A small network was shown many inputs. Here are its activations along a few directions, one row for each input.
In each table, some parts of the input vary, and every possible input appears once, in random order.
Descriptions start from the smaller parts, as in this example, which fits no table here: one of 3 separate values, together with either a single point or one of 11 places along a line or (one of 4 places along a line, together with one of 5 places around a ring).
Shared parts are said once, and a part with two or three values counts as separate values.
In the rows, 128 means zero.

Other details of the inputs vary at random and push rows far along two fixed directions, the same in every table; ignore that.

Table:
x1: [152 123 161  91 126 103 118 124  92  99 129]
x2: [123 167 144 149 155  62 118 180  88 137 108]
x3: [139  94 100 176 151  87  89 127 185 139 143]
x4: [125 141 155  98  95 167 160  91  82 117 139]
x5: [119 138 136  88  73 149 157  73  58 129 124]
x6: [144 118 159  98 122 102 120 146 115 117 115]
x7: [120 124 135 111 129 128 123 149 132 125 125]
x8: [157 112 105 170 159 106 126 147 205 142 121]
x9: [136 129  92 149 141 166 150 124 185 140 116]
x10: [110 145 139 106 107  96 128 105  77 133 123]
x11: [117 142 110 186 161 111 141 145 195 161 121]
x12: [119 168 149 119 161  42 127 169 108 135 105]
x13: [141 128 139  90  97 181 131 117  46  90 133]
x14: [102 150 140 127 154  26  89 150  99 136 132]
x15: [131 121 114  96  86 162 124 104  41 105 122]
x16: [144 140 143  97 139  95 147 142  99 124 101]
x17: [115 139 142 115 128 128 124 142 134 134 122]
x18: [114 115 118 157 124 167 135 128 183 144 133]
x19: [ 90 172 186 150 144  43 117 165 121 163 127]
x20: [145  93  82 134 113 248 143  86 184 111 155]
x21: [106 130  98 175 154  94  89 129 181 155 147]
x22: [126 135 147  92 102 167 151  97  89 106 134]
x23: [138 111 121 171 173 110  93 148 193 134 162]
x24: [134 124 139  85  85 185 140 132  53 102 113]
x25: [123 132 108 172 129 161 170 112 179 154 117]
x26: [148  80  76 131 114 244 141  92 182 100 156]
x27: [136  89  87 153 133 143 108 107 169 131 142]
x28: [132 122 157  98 130 110 122 149 110 123 119]
Each input here is: one of 4 places along a line, together with either a single point or one of 6 places along a line.
- Changing only the place on the line of 4 turns x11 into x22. The same change can be made to x8. Which row results? => x1
- List by row number the other rows that have the place on the line of 4 in common with x24. => x6, x7, x17, x18, x19, x28
- List by row number the other rows that have the place on the line of 4 in common with x3. => x5, x10, x14, x15, x21, x27

Table:
x29: [120  87  96 164 108 186 108  75 210 134 167]
x30: [130 126  77 150 111 222 184  84 180 149 115]
x31: [123 142 155 160 169 106 120 142 206 140 153]
x32: [115 145 127 155 151  57 108 135 114 137 146]
x33: [148 141 145  76 137  79 139 121  66 110 103]
x34: [123 146 131 182 181 113 100 190 181 132 144]
x35: [109 134 168  75  78 153 140  89  90 123 138]
x36: [131 135 116  89 104 147 115 108  45  97 134]
x37: [155 134 149 121 148  67  98 154  91 115 133]
x38: [127 105 106 171 173  94 105 155 201 145 127]
x39: [133 133 135 113 144  68 119 146 120 136  91]
x40: [125 126 106 126 101 226 188  93 120 122 130]
x41: [ 90 154 135 172 147  81  79 183 137 149 149]
x42: [103 154 154  79 110  91  98 137  14 102 120]
x43: [136  85  83 172 154 165  83 156 199 124 152]
x44: [101 145 143 126 130  60 115 131  91 140 112]
x45: [153  74  83 123 103 242 169 106 187 125 113]
x46: [140 130 164  94 149  65 109 121 118 117 153]
x47: [162  87  76 113 127 214 121 110 132  93 147]
x48: [157 125 110  91  98 205 193 100 133 111  88]
x49: [150  91 120  76  88 217 177 110 107 100 114]
x50: [141 108 139  69 107 143 146 119  73  94 109]
x51: [124 151  99 165 144  64 116 121 148 155 121]
x52: [120  99  92 155 102 200 152 115 164 141 145]
x53: [122 127  89 186 160  87 111 123 177 154 143]
x54: [131 126 124 151 150  88 125 167 187 160 107]
x55: [ 95 176 180 125 140  93 131 114 119 142 146]
x56: [103 175 160 100 120 130 136 140  43 117 124]
x57: [137 125 113 141  95 225 157 100 124 124 132]
x58: [122 141 160  85  75 146 141 120  41 118 118]
x59: [146 128  97 161 164  77 115 142 186 141 115]
x60: [128 152 148 136 133  66  96 128  73 126 133]
x61: [118 158 143  95 107 156 178 101  72 131 103]
x62: [117 145 193  94 137  64 110 148 121 134 133]
x63: [148  86  99 190 158 134  86 151 207 140 150]
x64: [138 125 127 150 173  60 106 159 151 128 142]
x65: [143 160 182  96 122 119 143 152  68 106 107]
x66: [108 134 106 181 138  95 125 145 190 180 125]
x67: [124 167 175 111 151  84 147 163  92 114 110]
x68: [ 99 163 167 113 125  54 130 152  77 158 113]
x69: [135 117 130 188 159 107  94 181 198 150 143]
x70: [145 108  95 158 138 205 168 124 208 127 119]
x71: [119 121 163 129 160  58  85 141 168 132 150]
x72: [137  94 109 114  79 207 136  84  87 104 125]
x73: [133 122 135  86  99 141 133  65  98 113 155]
x74: [121 140 132  74  81 118 153  92  51 122  83]
x75: [139  89  90 158 125 209 111 152 197 119 146]
x76: [119 111 117 104  92 160 144  98  82 112 122]
- Changing only one part turns x36 into x56. The same change can be made to x51. Which row results? => x30
- Describe the family of inputs behind these rows. => one of 2 separate values, together with one of 4 places along a line, together with either a single point or one of 5 places along a line
- Change only the place on the line of 5 in x63. List by row number the other rows that result. => x38, x39, x43, x50
- List by row number the other rows that have the place on the line of 4 and the choice among 2 separate values in common with x67. => x31, x34, x48, x65, x70
- Change only the place on the line of 5 in x76. List by row number the other rows that result. => x42, x44, x72, x74
- Start at x55 and move only the place on the line of 4, one step at a time. The first step leads to x35. Which rows follow, in order? => x29, x73
